A small network was shown many inputs. Here are its activations along a few directions, one row for each input.
In each table, some parts of the input vary, and every possible input appears once, in random order.
A made-up example of a description, with smaller parts first: one of 8 places around a ring, together with either a single point or one of 11 places around a ring or (one of 3 separate values, together with one of 4 places along a line).
Shared parts are said once, and a part with two or three values counts as separate values.
In the rows, zero is written as 128.

Other details of the inputs shift rows strongly along two fixed directions, in all tables alike. That doesn't count.

Table:
row 1: [159 118 127 141 156  99 108 113 132 107 113]
row 2: [ 51 116 117 126  27 166  96 116 101 161 154]
row 3: [ 38 103  94 146  78 178  86 122 108 128 194]
row 4: [ 58 115 110 132  78 180 172 154 140 132 159]
row 5: [151 151 142 126 171 107 144 146 139 148  98]
row 6: [165 146 121 115 182 122 193 145 154 100 120]
row 7: [136 114 142 138 103 116  43  91  83 146 123]
row 8: [165 163 144  85 192 108 180 170 148 131 122]
row 9: [144 141 153 123 154 121 125 125 117 150  98]
row 10: [142 152 145 141 142 113 121 134 133 126  78]
row 11: [162 154 146 102 165 108 141 142 130 160 111]
row 12: [143 144 115 130 171 120 143 143 140  95 119]
row 13: [ 89 134 144 136 133 138  38 130  74 115 111]
row 14: [ 97  98 101 131  69 147 163 127 149 179 189]
row 15: [190 130 142 122 177  92 190 127 160 151 116]
row 16: [124 148 145 116 177 118 111 153 114 126 119]
row 17: [143 144 121 117 144 128 111 129 116  96 124]
row 18: [147 144 155 134 138 122 129 124 124 129  77]
row 19: [152 165 147  86 158 107 148 153 119 114 104]
row 20: [123 101  88 115 100 140 227 145 195 143 187]
row 21: [180 126 139 118 173  98 191 127 160 163 132]
row 22: [142 148 153 103 185 122 149 152 123 129 118]
row 23: [ 95  84  98 133  92 156 197 123 174 144 185]
row 24: [ 55 114 112 126  85 179 168 154 138 141 168]
row 25: [117 135 123 135 153 129  78 122 102 101 129]
row 26: [170 161 118  85 166 106 189 146 149 102 131]
row 27: [168 121 129 122 184  93 134 123 147 126 133]
row 28: [138 145 145 125 165 111 113 136 120 157 108]
row 29: [145 121 137 161 115 108  90 106 123 125 100]
row 30: [114 143 151 117 131 132  36 125  67 114 107]
row 31: [ 80 133 104 124  73 169 198 170 164 120 156]
row 32: [112 104  92 144 101 136 234 153 197 170 177]
row 33: [128 113 137 162 110 113  47  94  94 135 108]
row 34: [ 79 123  81 147  90 167 197 153 176 103 167]
row 35: [141 110 141 120 132 110  28  87  80 123 132]
row 36: [ 57 104  96 137  80 185 139 123 128 126 185]
row 37: [142 104 137 140 131 118  86  94 109 111 116]
row 38: [178 128 132 127 134 102 147 125 141 141 116]
row 39: [118 131 163 129 136 131  48 102  73 156 104]
row 40: [110  92  98 120 116 146 233 133 195 154 194]
row 41: [172 150 132 103 207 113 190 144 150 114 137]
row 42: [176 131 128 126 178  90 182 139 168 160 131]
row 43: [144 107 148 153 119 118  49  81  89  95  97]
row 44: [ 76 117  90 113  92 168 157 139 142 132 198]
row 45: [132 109 136 145 140 108  33  90  92 112 118]
row 46: [ 87  99 103 129  36 147 141 111 131 163 174]
row 47: [120 132 160 141 123 131  53 102  78 137  82]
row 48: [152 152 146 113 147 114 115 131 117 149 100]
row 49: [167 157 137 123 178 101 183 158 163 140  88]
row 50: [174 125 133 130 133 103 112 111 130  97 108]
row 51: [117 146 149 123 125 132  39 126  68 105  96]
row 52: [194 130 140 128 170  93 192 129 161 141 105]
row 53: [147 118 131 109 114 103  80  97 101 113 127]
row 54: [116 129 138 148 119 146  53  99  77  81 104]
row 55: [140 115 129 154 124 112  83 103 124  97 109]
row 56: [ 56 115 114 149  25 176  99 123 116 145 144]
row 57: [155 150 138 116 140 118 151 144 137 142 100]
row 58: [ 67  79 115 170  26 170 115  96 124 148 157]
row 59: [140 152 146 124 153 132 156 149 130 102  92]
row 60: [160 118 127 124 132 108 108 111 127 111 123]
row 61: [202 143 135 123 150  89 184 137 168 129  99]
row 62: [115 132 130 122 125 138  35 106  72 102 131]
row 63: [ 65 124  99 136  95 164 194 178 164 129 160]
row 64: [168 155 126 118 158 118 147 140 137  83 108]
row 65: [ 30 116 109 160  46 183  95 141 115 114 149]
Description of these inputs: one of 5 places around a ring, together with either a single point or (one of 3 separate values, together with one of 4 places along a line).
Question: The inputs of row 30 and row 7 match in every part but the place on the ring of 5. If row 8 is changed in the same way as row 30 into row 7, which row does it become?
Answer: row 14
Question: The inputs of row 55 and row 29 match in every part but the place on the ring of 5. If row 37 is changed in the same way as row 55 into row 29, which row does it become?
Answer: row 52
Question: Which other rows agree with row 10 in the place on the ring of 5? List them by row number.
Answer: row 2, row 5, row 9, row 11, row 18, row 28, row 39, row 47, row 48, row 49, row 56, row 57
Question: Which other rows does row 15 become when the place on the line of 4 takes its other values? List them by row number.
Answer: row 21, row 52, row 58
Question: Which other rows agree with row 17 in the place on the ring of 5? List them by row number.
Answer: row 3, row 6, row 12, row 25, row 26, row 34, row 36, row 41, row 44, row 54, row 62, row 64
Question: Which other rows does row 37 become when the choice among 3 separate values takes its other values? List them by row number.
Answer: row 1, row 60

Table:
row 66: [172 159 147  97 194 109 179 153 149 144 113]
row 67: [169 143 175 124 175  87  34  94  64 138  83]
row 68: [134 165 132  97 194 122 195 177 159 137 113]
row 69: [ 44 135 115 152  61 180 107 139 112 116 134]
row 70: [130 109 122 134 114 124 144 119 146 180 152]
row 71: [114 101  86 139 138 142 203 140 176 104 175]
row 72: [ 64  90  96 153  34 170 168 133 156 151 160]
row 73: [168 157 144 126 158 114 143 135 126 111  80]
row 74: [185 151 135  98 181 104 176 149 149 104 121]
row 75: [ 73  96  95 134  53 163 160 119 151 135 196]
row 76: [192 120 130 120 158  87 133 111 143 123 124]
row 77: [126 106 148 165  83 116  14  75  76 131  97]
row 78: [ 93 131 137 125 119 145   7 121  57  91 117]
Question: What do these inputs look like to the network?
Answer: either a single point or (one of 3 separate values, together with one of 4 places along a line)
Question: Which other rows does row 75 become when the place on the line of 4 takes its other values? List them by row number.
Answer: row 74, row 76, row 78

Table:
row 79: [143 153 136 119 168 122 167 159 147 127 112]
row 80: [159 143 134 102 160 104 164 147 144 146 126]
row 81: [151 130 150 136 164 107  58 105  91 107  97]
row 82: [158 143 134 116 150 113 175 146 154 127 108]
row 83: [159 138 159 133 141 103  63 107  90 117  84]
row 84: [ 79 112 114 132  88 159 100 116 109 125 158]
row 85: [123 130 125 117 123 135 170 141 145 144 136]
row 86: [105 120 131 140 125 136  77 113  99 114 126]
row 87: [ 74 125 115 138  77 167 105 136 112 125 140]
row 88: [146 156 139 110 163 121 146 150 126 126 112]
row 89: [112 131 121 129 127 139 176 151 153 140 136]
row 90: [152 140 146 127 153 109  59 109  89  92  93]
row 91: [168 134 131 115 160 110 165 130 149 125 130]
row 92: [ 90 126 106 131  97 157 138 138 139 110 152]
row 93: [ 96 100 115 143  80 146  91 100 114 141 160]
row 94: [ 45 105  89 143  68 182 162 145 150 132 187]
row 95: [158 129 129 129 152 107 175 138 160 150 115]
row 96: [ 92 108 121 140  74 146  99 107 112 157 148]
row 97: [153 150 137 109 163 116 169 148 140 133 114]
row 98: [ 89 108 114 132  89 155 111 115 117 129 159]
row 99: [ 94 103 117 146  73 150  91 105 115 120 150]
row 100: [176 129 120 125 148 102 170 127 158 122 124]
row 101: [158 134 147 129 150 107  59 104  92  96  93]
row 102: [163 139 138 113 155 110 172 140 147 142 117]
row 103: [116 134 119 124 114 139 176 149 151 129 131]
row 104: [101 118 104 128 107 151 231 163 189 155 161]
row 105: [ 82 105 126 150  79 152  97 116 113 148 142]
row 106: [163 138 128 106 167 102 157 137 146 131 139]
row 107: [104 132 125 125 124 143  87 124 102 114 137]
row 108: [164 136 154 137 137  97  61 100  93 125  85]
row 109: [157 125 151 139 161 104  58 101  92 112  98]
row 110: [165 121 122 132 161 105 170 130 160 134 127]
Question: What do these inputs look like to the network?
Answer: one of 2 separate values, together with either a single point or (one of 3 separate values, together with one of 5 places along a line)
Question: The inputs of row 109 and row 105 match in every part but the choice among 2 separate values. If row 91 is changed in the same way as row 109 into row 105, which row does it become?
Answer: row 102
Question: Which other rows does row 109 become when the place on the line of 5 takes its other values? List them by row number.
Answer: row 81, row 86, row 94, row 110
Question: Which other rows does row 104 become when the choice among 2 separate values takes its other values? List them by row number.
Answer: row 81

Table:
row 111: [138 112 113 126 132 130 250 148 198 163 156]
row 112: [105 110 128 136 109 136  88 110 107 146 146]
row 113: [105 130 137 129 127 134  61 116  86 133 128]
row 114: [162 162 149 121 191 104 144 155 134 116  85]
row 115: [174 128 135 135 165  97 177 132 163 142 109]
row 116: [132 132 154 128 127 128  63 103  80 126 102]
row 117: [117 116 132 136  88 138  98 107 108 130 124]
row 118: [108 141 143 122 143 130  58 126  83 124 118]
row 119: [ 57 118 100 116  70 176 161 150 138 141 182]
row 120: [113 113 128 125 101 136  91 107 103 139 145]
row 121: [ 86  90 100 130  63 156 161 118 149 159 188]
row 122: [ 97 136 132 134 126 133  60 131  93 122 122]
row 123: [184 141 139 123 186  86 135 132 141 132 104]
row 124: [ 71 124 106 138  75 166 157 153 148 129 149]
row 125: [131 122 153 141 134 123  61 100  86 136 104]
row 126: [113 132 133 117 118 136  87 120  97 129 133]
row 127: [124 128 143 131 136 123  54 108  86 134 120]
row 128: [185 147 132 121 191  93 133 132 139  90 103]
row 129: [137 112 138 146 130 107  51  96  98 136 118]
row 130: [118 116 142 153 116 126  64 105  97 134 110]
row 131: [182 146 149 112 195 108 150 127 128  98  98]
row 132: [106 138 124 129 113 133  84 137 110 115 125]
row 133: [177 150 154 119 190 101 146 135 131 131  92]
row 134: [161 160 129  96 164 110 171 159 148 113 116]
row 135: [123 121 136 125 135 132  56  99  81 100 129]
row 136: [ 65  99 104 145  89 179 164 130 144 129 174]
row 137: [191 132 145 116 189  85 138 120 138 140 110]
row 138: [118 106 127 153  88 128  92 103 119 135 124]
row 139: [124 138 153 125 128 132  65 111  79 122 102]
row 140: [ 88 108  94 128  83 160 158 128 145 111 176]
row 141: [155 151 140 116 176 116 178 150 147 135 108]
row 142: [175 148 127 105 158 103 173 143 153 124 121]
row 143: [105 130 140 147 120 136  67 119  95 127 109]
row 144: [ 86 133 140 133 117 152  91 132  97 131 123]
row 145: [ 87  92 110 138  62 160 166 116 146 158 170]
row 146: [107 117 127 138 102 149  92 107 103  97 130]
row 147: [169 164 154 100 187 109 153 149 124 114  89]
row 148: [ 66 114  99 144  58 170 160 144 152 139 158]
row 149: [131 139 108 111 119 141 249 167 191 135 145]
row 150: [199 148 142 107 175  84 137 126 133 119 100]
row 151: [174 139 131 128 155 102 178 140 161 128 104]
row 152: [ 77 103  94 145  98 160 149 133 148 123 176]
row 153: [125 137 132 133 122 119  57 119  95 115 111]
row 154: [137 134 149 131 118 123  63 105  86 116  97]
row 155: [184 153 145 125 174  94 142 137 140 117  83]
row 156: [139 123 113 113 124 137 251 153 190 152 153]
row 157: [181 146 140 129 186 101 141 132 139  89  90]
row 158: [105 130 127 137 122 132  81 127 108 131 130]
row 159: [ 91  93  95 134  53 152 160 119 154 149 183]
row 160: [ 76 103 104 153  96 166 156 132 148 122 161]
row 161: [128 129 107 130 133 135 246 167 199 150 147]
row 162: [119 104 117 145  90 123  88 104 121 136 141]
row 163: [136 131  95 119 124 126 242 168 203 141 160]
row 164: [ 71 106  99 124  64 168 161 133 143 152 185]
row 165: [123 108 132 140  87 131  98  98 112 133 127]
row 166: [178 149 140 120 189  90 134 138 139 127 102]
row 167: [112 112 117 142  92 130  88 113 118 132 139]
row 168: [110 115 127 133 138 139  87 111 104 112 142]
row 169: [185 162 142 101 179  92 136 139 128 111  97]
row 170: [158 160 137 105 160 117 180 158 147 112 102]
Question: The inputs of row 156 and row 120 match in every part but one. If row 160 is changed in the same way as row 156 into row 120, which row does it become?
Answer: row 152
Question: What do these inputs look like to the network?
Answer: one of 2 separate values, together with one of 5 places around a ring, together with either a single point or one of 5 places along a line
Question: A walk changes only the place on the line of 5. It starts at row 115 and steps to row 130. List the rest of the walk in order.
Answer: row 161, row 143, row 114
Question: Which other rows does row 169 become when the choice among 2 separate values takes its other values? List them by row number.
Answer: row 149
Question: Which other rows does row 148 become when the choice among 2 separate values takes its other values? List them by row number.
Answer: row 153
Question: Which other rows does row 112 become when the place on the ring of 5 takes its other values? List them by row number.
Answer: row 120, row 123, row 150, row 167

Table:
row 171: [ 60 102  96 135  80 177 137 128 134 119 186]
row 172: [ 78  91  92 143  51 161 140 115 142 132 181]
row 173: [143 148 161 126 129 114  49 109  76 145  83]
row 174: [104 118 129 134  82 144 107 119 116 156 132]
row 175: [150 150 118 107 160 126 191 160 159 104 128]
row 176: [111 110 137 134 111 136  87 107 105 139 136]
row 177: [111 129 112 118 133 143 179 149 152 131 152]
row 178: [104 134 143 128  97 142  90 124 100 140 117]
row 179: [215 144 140 112 189  79 181 128 160 119 101]
row 180: [138 138 149 117 157 105  36 113  74 134 116]
row 181: [124 129 105 119 123 143 180 147 156 106 154]
row 182: [159 130 154 141 139 102  77 103 106 138  87]
row 183: [ 87  97 100 133  76 160 198 136 169 174 182]
row 184: [132 119 110 142 130 131 137 125 145  97 138]
row 185: [160 116 148 138 145 100  48  83  86 139 107]
row 186: [ 96 135 133 120 120 135  77 130  95 150 145]
row 187: [ 89 130 130 128  90 152 107 133 108 133 132]
row 188: [ 91 134 123 138 107 150 127 141 123 124 124]
row 189: [ 95 127 125 131 127 149  82 124  97 108 140]
row 190: [133 142 129 111 147 131 212 162 164 155 136]
row 191: [143 132 149 140 145 111  46 104  87  97  90]
row 192: [117 137 138 135 118 133 144 144 134 145 112]
row 193: [165 141 151 117 170 103 129 126 124 153 102]
row 194: [132 155 148 122 148 128  43 122  72  94  93]
row 195: [110 115 119 128  94 140 126 124 126 124 142]
row 196: [148 129 150 126 158 111  73 108  94 116 109]
row 197: [ 92 125 135 145  85 144 108 127 117 162 120]
row 198: [160 152 140 110 166 109 129 135 124 106  99]
row 199: [202 139 140 115 202  83 150 122 142 113 109]
row 200: [ 97 140 116 120 135 153 154 152 133 120 149]
row 201: [140 155 116 103 148 130 233 176 178 127 134]
row 202: [100 113 117 128 117 145 121 121 124 121 151]
row 203: [158 126 112 116 167 111 187 132 169 115 145]
row 204: [ 63 106 108 137  47 171 146 131 136 153 168]
row 205: [192 157 147 116 195  90 179 153 155 118  84]
row 206: [188 153 154 108 199  93 153 139 134 135  95]
row 207: [ 97 119 123 129 111 146 125 130 119 138 146]
row 208: [125 103 117 153  93 127 125 107 138 149 137]
row 209: [138 113 117 144 119 121 139 120 146 120 132]
row 210: [166 137 140 105 177  94 117 131 128 133 128]
row 211: [154 131 137 131 147 111  42  97  84  80 109]
row 212: [151 145 144 128 163 109  98 129 112 105  86]
row 213: [167 123 111 131 144 108 232 144 197 136 137]
row 214: [128 106 114 140  88 129 126 105 132 148 146]
row 215: [160 127 104 127 153 114 231 146 199 114 139]
row 216: [ 64 103  96 134  57 170 142 125 138 124 175]
row 217: [ 89 124 134 133  97 148 109 124 110 169 137]
row 218: [148 138 156 137 143 109  76 116  99 127  83]
row 219: [110 146 122 132 133 145 140 152 132 110 121]
row 220: [135 146 119 107 156 129 233 174 174 146 142]
row 221: [207 150 147 109 182  83 179 134 155 139  94]
row 222: [108 111 120 142  99 140 126 124 130 126 132]
row 223: [163 142 154 135 152 101 101 121 114 145  81]
row 224: [117 100 118 138 107 134 124 108 130 140 156]
row 225: [184 166 150 114 193  94 179 162 151 122  80]
row 226: [118 115 137 132  95 134  89 108 107 130 127]
row 227: [135 142 144 138 151 122  43 117  80  91  89]
row 228: [143 134 145 139 151 118  43 109  85  85  94]
row 229: [119 113 119 135 103 130  85 101 110 104 138]
row 230: [104 107 111 137 117 145  94 110 118 103 161]
row 231: [132 149 116 106 162 131 232 174 176 135 143]
row 232: [103 123 122 126  95 145 126 132 123 130 137]
row 233: [ 67  94 106 152  50 166 145 124 145 150 164]
row 234: [ 74  88  91 133  69 154 127 118 145 152 203]
Question: The inputs of row 196 and row 207 match in every part but one. If row 233 is changed in the same way as row 196 into row 207, which row does it become?
Answer: row 218
Question: The inputs of row 222 and row 205 match in every part but one. If row 191 is changed in the same way as row 222 into row 205, which row does it become?
Answer: row 212
Question: What do these inputs look like to the network?
Answer: one of 4 places along a line, together with either a single point or (one of 3 separate values, together with one of 5 places along a line)
Question: Which other rows does row 230 become when the place on the line of 4 takes its other values? List them by row number.
Answer: row 171, row 189, row 200
Question: Which other rows does row 193 become when the choice among 3 separate values takes its other values? List them by row number.
Answer: row 174, row 223
Question: A walk changes only the place on the line of 5. It starts at row 174 and steps to row 204. List the rest of the walk in order.
Answer: row 232, row 198, row 175
Question: Which other rows does row 171 become when the choice among 3 separate values takes its other values? List them by row number.
Answer: row 181, row 228
